These are the activations of a small neural network, seen along a few directions. Each row is one input.
In each table, some parts of the input vary, and every possible input appears once, in random order.
Descriptions start from the smaller parts, as in this example, which fits no table here: one of 4 places along a line, together with either a single point or (one of 2 separate values, together with one of 5 places around a ring) or one of 11 places around a ring.
Shared parts are said once, and a part with two or three values counts as separate values.

Other details of the inputs vary at random and push rows far along two fixed directions, the same in every table; ignore that.

Table:
R1: [  5 -23  -6   6  -3   5 -23  -4  21   5   5   1  -2  33]
R2: [ 25  -1  15 -12 -16   4 -15  -6   5  24   7   7 -19  28]
R3: [  8 -25  -5   6   0   4 -25  -7  21  -2   8  -6  -6  32]
R4: [-42  26 -20  18  23  -9  44   7 -41 -29  -5 -20  18 -90]
R5: [ -2  29  15 -31 -48 -29   6   9 -42  16 -41 -22 -19 -26]
R6: [ -3  32  17 -29 -51 -27   4  10 -41  17 -41 -22 -13 -26]
R7: [-43 -11 -31  45  85  24  38   2  23 -41  36  40  48 -33]
R8: [ 19  35  16 -31 -35 -13   8  16 -32  16 -63 -15 -14 -24]
R9: [  7 -24  -5   7  -2   4 -23  -5  20   1   7  -3  -4  34]
R10: [  6  57   0   0 -14   0  31  14 -63  20 -53 -31 -14 -94]
R11: [ -9  20 -16  26  34  16  31   1 -22  -8   8  -8   7 -64]
R12: [-11 -14   8 -11 -14 -13 -10  -6  14  -2  26  10   5  34]
R13: [ 11 -12   7 -12   3   2  -6   0  23  -4   5  17   4  37]
R14: [ -9 -15   8 -10 -13 -13 -10  -7  13  -5  27   6   3  34]
R15: [ 21 -11   8   0   2  10 -13 -12  17   6  28   3 -12  27]
R16: [  2 -23  -4   7  -1   4 -23  -3  20   7   3   7  -3  34]
R17: [-34  -8 -32  57  80  34  33  -7  17 -26  60  26  37 -43]
R18: [  2 -19  -3   9  -4   6 -25  -3  21   9   3   7   2  34]
R19: [ 22  -5  13 -23 -14  -4 -10   1  12   1 -11   4  -8  36]
R20: [ 24  -7  14 -24 -13  -5 -11  -1  13  -3 -10   1 -10  35]
Description of these inputs: one of 4 separate values, together with one of 5 places along a line.
The inputs of R3 and R18 match in every part but the place on the line of 5. If R20 is changed in the same way as R3 into R18, which row does it become?
Answer: R8
Change only the choice among 4 separate values in R16. List by row number the other rows that result.
Answer: R2, R5, R7
Change only the place on the line of 5 in R10. List by row number the other rows that result.
Answer: R2, R11, R15, R17
A walk changes only the place on the line of 5. It starts at R4 and steps to R14. List the rest of the walk in order.
Answer: R12, R5, R6
